A small network was shown many inputs. Here are its activations along a few directions, one row for each input.
Each table varies a few parts of the input and shows all the possible inputs, shuffled.
Descriptions start from the smaller parts, as in this example, which fits no table here: ring(8) and (point or line(9) or (values(3) and line(6))).
Shared parts are said once, and a part with two or three values counts as separate values.
In the rows, zero is written as 128.

Other details of the inputs shift rows strongly along two fixed directions, in all tables alike. That doesn't count.

Rows:
row 1: [144 105 181 100 180 193 156 126 195 140 155]
row 2: [176  74 137 130 144  86  78  64  85 155  89]
row 3: [110 144 144 132 129 133 133 183 179 111 158]
row 4: [ 91 165  70 132  82  82 139 127 125  97 135]
row 5: [121 183  32 152 120 121 188 144 138  87 155]
row 6: [170 125  54 130 130  83  77 100  98 126  73]
row 7: [134 111 169 142 154 179 145 183 169 189 162]
row 8: [125 119 173 124 107 119 105 111 116 141  73]
row 9: [143 118  84 110 169 127  99 165 117 110 125]
row 10: [133  93 144 132 143 126 128  58  98 149  85]
row 11: [147 117 148 177 136 136  84 115  96 128 103]
row 12: [106 151 103 129 135 139 178 181 175 146 181]
row 13: [137 129 194  83 171 192 131 131 171 129 179]
row 14: [119 184  36 170  61  80 156 148 125  89  95]
row 15: [150  82 103  97 134 131 124 142  80  95 131]
row 16: [121  93 192 135 162 146 131 158 187 161 159]
row 17: [ 98 209  13 136  60 104 170 158 110 102 140]
row 18: [104 102 185 107 168 146 165 151 182 168 173]
row 19: [138  96 198 147 181 161  97 136 152 132 151]
row 20: [112  68 154 157 113  88  82  76 101 162  85]
row 21: [129  99 194  93 148 171 145 139 198 163 140]
row 22: [111  98 170 117 104 103  95  62  79 171  75]
row 23: [128 149  94 169  72 118 100 146  97 128  86]
row 24: [135 131 204  98 183 175 137 131 145 142 167]
row 25: [118 165 126 140 125 148 146 204 173 125 166]
row 26: [115  93 180  81 151 171 152 130 193 174 157]
row 27: [128 104 173 116  94 129  82  95 127 135  69]
row 28: [123  90 130 158 109 126 102 107  91 189  97]
row 29: [ 95 142 146 107 128 120 153 138 147 136 161]
row 30: [138 172  82 163 103 130 112 127  75 105 125]
row 31: [115 120 207 115 158 151 134 173 178 144 157]
row 32: [110 166  73 136 124 113 153 118 130  81 160]
row 33: [149 137 117 169 127 155 108 136 101 127 113]
row 34: [155  96 145  88 177 140  97 177 181 196 154]
row 35: [121 195  75 137 116 114 169 150 144  47 129]
row 36: [129 182  11  97  73  80 175 220 106  50 127]
row 37: [135 166  86 128 125 127 184 118 145  87 107]
row 38: [140  37 146 103 101 104  73 120  52 139  86]
row 39: [124 106 171 164 100 103  51 106  70 161  95]
row 40: [131  91 155 118 121 133  84  32  84 141  83]
row 41: [125 108 192  98 183 171 141 101 133 164 158]
row 42: [116 139 120 121 167 143 187 134 166 112 171]
row 43: [129 128  79 120 103 120 141  62 119 101  87]
row 44: [137 153 135 122 139 143 145 122 134 100 110]
row 45: [137 133 184 137 183 177 120 163 140 146 198]
row 46: [ 99 197  91 120  83  86 153 155 133  73 136]
row 47: [120 153 106 142 145 141 145 129 117 125 170]
row 48: [125  83 178 157 111  90  95  82 104 151  62]
row 49: [119 129 175 113 104 112 100 103 101 143  95]
row 50: [117 179  77 118  86 103 190 141 156  95 100]
row 51: [133 134  97 148 151 165 162 138 129 148 159]
row 52: [154 112 108  87 104 106 148 148 145 134 162]
row 53: [161  88 166  89 197 167 136 202 120 132 174]
row 54: [122 125 185 130 144 176 106 179 136 182 178]
row 55: [117 131 110 133 166 145 170 140 173 111 182]
row 56: [115 153 155  83 108 149 131 143 165 119 148]
row 57: [137 119  97 181 112  90 108  81 103  92  77]
row 58: [156  82 138 114 119  78  89 100 113 172 102]
row 59: [165 132  98  81 152 144 183 163 167 110 204]
row 60: [159  88 141 190 130 139  87  83  73 163  72]
row 61: [123 125  57 113 109  85  87 167 106 109  92]
row 62: [130 144 133 134 164 143 179 144 173 101 153]
row 63: [118  80 161 128 109 101 109  62  94 175  62]
row 64: [107 139  94 156  77  83  99  99  75 140  99]
row 65: [121 169  95 126 154 177 173 162 137 135 200]
row 66: [133 206  14 170  99 107 187 152 136  58 127]
row 67: [105 144  97 100  68 105 123  83 117 117  95]
row 68: [134 106 181 150 134 106  72  67  67 121  90]
row 69: [134 184  74 110  99 138 157 125 154  55 112]
row 70: [128 138 114 163 107  89  82  86  77  85 101]
row 71: [115  96 179 154 103  90  49  95  86 141  95]
row 72: [117 112 190 111 190 163 147 120 148 148 185]
Description of these inputs: values(2) and (ring(6) or (ring(5) and line(6))).
- The inputs of row 38 and row 15 match in every part but the values(2) part. If row 4 is changed in the same way as row 38 into row 15, which row does it become? => row 32
- The inputs of row 40 and row 67 match in every part but the values(2) part. If row 53 is changed in the same way as row 40 into row 67, which row does it become? => row 36
- Which other rows does row 12 become when the values(2) part takes its other values? List them by row number. => row 5

Rows:
row 73: [132  63 159 140 114 113  96  65  94 176  73]
row 74: [138 152  99 133 123 120 124 204 151  96 141]
row 75: [158 122 116 127 225 186 136 186 133 141 206]
row 76: [136 127 124 107  97  92 109  89 105 106  88]
row 77: [134  88 183  98 142 130  95  98 131 142 119]
row 78: [119 150 171 124 178 176 164 134 184 129 189]
row 79: [123  89 174 152  94 112  44 110  63 185  95]
row 80: [137 149  97 145 134 137 136 201 166 131 145]
row 81: [126  63 160 144 120 114  86  59 101 179  82]
row 82: [ 98 155  83 142  71  73 113 148  77 110 108]
row 83: [115 141 178 127 181 188 165 133 183 131 184]
row 84: [124 149  67 132  82  80 148  95 117 116  92]
row 85: [185  59 123 172 158 127  60  99  28 144 109]
row 86: [109 211  40 154  78 110 188 107 126  41 108]
row 87: [119 116 155 101 166 157 162 148 190 167 185]
row 88: [124 146 178 119 178 186 177 144 181 130 177]
row 89: [115 218  42 148  81  95 182 103 129  48 111]
row 90: [136  69 180 113 117 116  74  70  85 141  63]
row 91: [126 130 162 119 149 176 130 204 165 180 186]
row 92: [121 121 170  74 166 168 147 156 184 132 180]
row 93: [120 156  76 113 110 115 183 143 154 121 129]
row 94: [141  73 184 108 123 114  77  76  90 147  66]
row 95: [108 197  22 151  54  58 149 172 109  50 108]
- Describe the family of inputs behind these rows. => values(2) or ring(6) or (values(3) and ring(5))
- A walk changes only the ring(6) part. It starts at row 95 and steps to row 82. List the rest of the walk in order. => row 79, row 91, row 80, row 74

Rows:
row 96: [114  69 247 117 152 136  87  48 145 186 110]
row 97: [ 94 163 157  85 152 165 202 146 234 129 199]
row 98: [147  89 164 143 120 132  59  93  68 157  92]
row 99: [139 112 154 144 151 143 110 165 130 169 139]
row 100: [139  90 153 125 157 142 105 154 134 145 145]
row 101: [108 106 193 112 136 151 142  83 180 159 127]
row 102: [110 107 208  95 157 182 170 112 207 160 158]
row 103: [106 164  90 118  69 105 174  75 139  80  74]
row 104: [123  75 202 121 106 117 100  27  97 149  42]
row 105: [128 171  49  97 139 127 187 208 180  88 183]
row 106: [134  84 162 178 107 107  51  88  51 161  78]
row 107: [123 120 110 145 117 104 115 133  93 122 126]
row 108: [135 104 183  99 177 181 125 168 150 156 192]
row 109: [131 158  24 138  79  75 142 120  91 106  95]
row 110: [114 163  39 169  59  65 116 114  62  75  89]
row 111: [140 123 106 151 119 106  95 157 111 116 103]
row 112: [164 106 186 132 222 186 168 105 173 126 183]
row 113: [132 159  32 129  67  75 120 108  67  72  86]
row 114: [105 181  95 107  78  83 163  77 130  73  86]
row 115: [138  98 159 171 172 159  95  27  75 138  87]
row 116: [135 149  30 135  84  72 124 136  96  73  89]
row 117: [114 117 221  75 168 171 171 120 190 147 156]
row 118: [129 149 121  77 170 172 178 197 181 128 217]
row 119: [110 184  59 114 130 128 198 202 165  95 201]
row 120: [118  72 250 108 158 135  90  51 138 180 111]
row 121: [130 139  82 138 110 116 134 142 113 127 129]
row 122: [145  71 146 142 128 110  77  93  75 176  88]
row 123: [136 163  36 150  72  83 115 139  94  78  85]
row 124: [132 179  45 148  71  88 115 139  82  72  92]
row 125: [110 200  71 139 126 133 179 225 165  87 192]
row 126: [147  85 153 159 119 123  68  96  76 180  84]
row 127: [120 163 135 127 166 169 166 226 181 131 213]
row 128: [134 164 131  98 164 181 162 215 181 124 208]
row 129: [141 142  86 143 116 110 112 165 123 107 112]
row 130: [151  63 202 152 161 148  64 123 103 208 110]
- Describe the family of inputs behind these rows. => values(2) or ring(9) or (values(4) and line(6))
- Which other rows does row 118 become when the line(6) part takes its other values? List them by row number. => row 98, row 108, row 113, row 124, row 128

Rows:
row 131: [135 101 171 156 128 148 132 133 142 149  93]
row 132: [129 125 101 122  96  87  87  90 123 102  97]
row 133: [128 152  77 135 119 146 145 193 152 110 135]
row 134: [132 135 152 107 107 115 104 110  77 124 104]
row 135: [126  91 197 150 163 149  70 131 138 150 137]
row 136: [151 160  79 148 136 133 148 202 139 119 141]
row 137: [123 115  96 148 119  87  91  98 112  97  97]
row 138: [144 116  72 117  72  95 105 107 109 123  72]
row 139: [129 125 127  71 140 152 147 155 147 111 177]
row 140: [147 112 120 110 114 101 112 108 116 151  73]
row 141: [140 153 113 128 148 137 149 186 107 101 172]
row 142: [131 119 167 107 149 107 101  99 143 139 116]
row 143: [158 179  90 183 131 179 113  53  75  94  88]
row 144: [116 134 140  80 143 141 175 139 149 108 156]
row 145: [ 98 150 144 154 129 151 176 145 157 143 165]
row 146: [122 170  82 155 129 122 150 174 122 131 176]
row 147: [132 118 219 120 161 139  85 119 146 163 132]
row 148: [129  82 187 125 159 167  95 145 101 144 150]
row 149: [116 135 127 153  89 106 133  99  76  87  80]
row 150: [125 144 102 143  79 107 121 116 110 120  53]
row 151: [128 162 101  74 123 118 168 142 131  94 151]
row 152: [119 124 158 121 105 123 113 102  84 116  91]
row 153: [111 159 116 108 128 113 161 128 181  92 140]
row 154: [108 167 154 119 138 142 149 152 181 107 151]
row 155: [170 143  53 145 151 138 143  20  96  87  83]
row 156: [129 109  84 127 106 101 109 102  73  88 101]
row 157: [137 164 119 151 155 121 130 180 147 105 170]
row 158: [140  85 166 112 139 138 127 116 150 163  95]
row 159: [109  98 158 154 140 147  97 130 110 177 145]
row 160: [ 96 161 135 124 118 148 166 143 156 148 162]
row 161: [126  81 206 141 168 135 122  98 165 140 133]
row 162: [136 169 112 104 119 140 150 178 159 134 128]
row 163: [145 140  89 113 150 118 160 168 112  94 171]
row 164: [141 150  94 136 161 106 143 163 155  97 166]
row 165: [145  67 140 128 151 140 104 138 133 162 111]
row 166: [119 164 126 112 120 142 118 162 171 103 165]
row 167: [110 152  76 100 109 129 161 142 156 135 174]
row 168: [125 113 149 111 130 114 123  94 119 180 131]
row 169: [144 107 142 122 106 149  86 143 130 155 104]
row 170: [116  69 163 134 166 148 108 118 127 189 160]
row 171: [112 141  90 142  65 105  93  99  87 138 105]
row 172: [114  77 189 146 151 138 140  87 137 180 138]
row 173: [123 154  63 140 138 107 165 157 128 129 174]
row 174: [160 114  62 156 111  81 113 131  86 122  78]
row 175: [105 131  90 137  82  87 132  66  99 133  89]
row 176: [128  71 203 120 158 146 140 100 120 137 133]
row 177: [113 155 157 147 140 144 160 152 182  99 154]
row 178: [119 110 201 125 144 146 104 115 122 205 141]
row 179: [128 128 119 110  85 123  91 118  77 103 107]
row 180: [133 121 121 126 133 142 188 156 185 121 134]
- Describe the family of inputs behind these rows. => values(2) and (point or (values(4) and line(6)))
- The inputs of row 175 and row 160 match in every part but the values(2) part. If row 174 is changed in the same way as row 175 into row 160, which row does it become? => row 136
- Which other rows does row 177 become when the values(2) part takes its other values? List them by row number. => row 161
- Which other rows does row 173 become when the values(4) part takes its other values? List them by row number. => row 163, row 164, row 174
- A walk changes only the line(6) part. It starts at row 177 and steps to row 154. List the rest of the walk in order. => row 147, row 166, row 135, row 157
